Here are a small network's activations along a few directions, averaged over the inputs that share one value of a field.
Related values have similar rows: they may be neighbours, one step apart, or belong to one group.
(in the rows, 500 means zero)
Strong random noise was added to every row along 6 fixed directions; ignore it. To show where, here is one row again and again, with new noise each time:
[596 495 386 244 606 397 447 497 399 590 549 325 272 602 598 625 425 649
 591]
[652 567 408 517 487 445 571 471 412 492 493 326 531 433 395 529 460 532
 642]
[595 487 376 506 432 584 501 486 525 529 511 400 415 490 636 664 493 400
 556]
[457 482 535 576 514 375 600 564 640 528 433 158 547 574 577 399 501 720
 611]
[475 441 458 549 351 572 593 493 460 576 455 500 562 377 380 461 502 523
 429]
[407 488 554 390 524 497 484 532 390 671 496 375 395 352 289 357 497 783
 432]
[460 531 575 526 535 492 502 542 496 590 487 271 467 373 373 375 520 708
 536]
[756 545 508 276 682 383 421 450 265 461 611 496 431 503 415 595 410 503
 656]


Y, 15 values:
y1: [668 626 431 559 521 511 415 443 515 456 585 391 410 571 509 578 425 508
 652]
y15: [494 530 348 485 444 647 460 418 422 489 581 652 434 427 384 584 440 467
 494]
y11: [416 343 328 376 390 309 708 495 458 438 383 690 633 677 444 565 470 487
 425]
y3: [601 589 547 517 570 431 434 522 523 431 486 440 462 593 668 475 539 430
 563]
y9: [552 518 393 598 439 431 616 508 568 430 443 281 454 667 666 461 453 544
 610]
y12: [438 667 248 429 474 663 382 548 622 627 467 257 139 434 714 792 609 447
 416]
y13: [580 717 352 442 624 429 380 470 411 563 564 440 381 525 398 581 512 544
 601]
y6: [466 466 379 433 443 547 551 468 474 505 526 489 496 332 360 529 474 487
 504]
y2: [366 405 166 579 254 335 872 454 494 487 257 565 667 648 504 481 408 523
 456]
y5: [545 618 622 746 547 531 504 508 565 348 473 631 715 392 491 433 597 218
 523]
y4: [344 450 618 583 515 509 500 475 624 469 516 724 596 585 544 486 489 434
 424]
y7: [788 661 644 258 751 435 309 461 225 407 598 586 463 477 398 595 514 398
 591]
y14: [489 431 663 476 579 427 507 559 560 497 514 374 549 590 574 433 522 592
 548]
y8: [407 465 467 735 405 706 533 485 662 385 503 589 536 430 652 524 516 276
 484]
y10: [568 532 406 373 425 561 325 442 351 604 569 754 380 516 463 589 482 438
 372]
A value of Y combines one of 5 hidden first parts with one of 3 second parts; all combinations occur once.
y15 and y6 share the first part; y15 and y4 share the second. Which value has the first part of y4 and the second part of y6?
Answer: y11
y1 and y14 share the first part; y1 and y13 share the second. Which value has the first part of y13 and the second part of y14?
Answer: y12

L, 11 values:
l8: [474 526 516 662 335 666 522 468 461 506 457 635 590 280 328 424 570 383
 420]
l6: [411 416 480 464 455 474 537 533 575 532 470 495 468 640 637 479 484 582
 426]
l10: [675 500 560 395 683 426 437 516 500 423 595 344 441 558 580 620 463 481
 674]
l11: [525 607 409 703 502 575 475 496 587 467 513 397 478 434 515 521 537 415
 586]
l5: [511 330 492 419 401 513 577 502 478 527 483 623 583 557 577 525 479 445
 431]
l4: [499 504 479 634 321 531 711 478 434 486 435 458 722 276 183 360 492 540
 481]
l1: [567 522 523 521 470 677 433 530 487 582 545 333 392 300 479 516 548 487
 520]
l7: [515 751 308 390 543 484 421 419 237 615 519 423 294 276 150 500 461 650
 544]
l9: [500 502 755 427 725 392 399 518 477 374 541 682 601 612 511 446 497 485
 487]
l3: [443 650 513 614 495 576 425 490 473 570 496 450 431 320 287 441 542 553
 480]
l2: [567 700 432 633 551 569 416 474 506 480 516 422 422 387 468 556 563 401
 598]
L is arranged as 3 separate groups.
Which other values are in the same group as l6? Give them in the order they are listed.
Answer: l8
Which other values are in the same group as l11? Give them in the order they are listed.
Answer: l7, l9, l3, l2
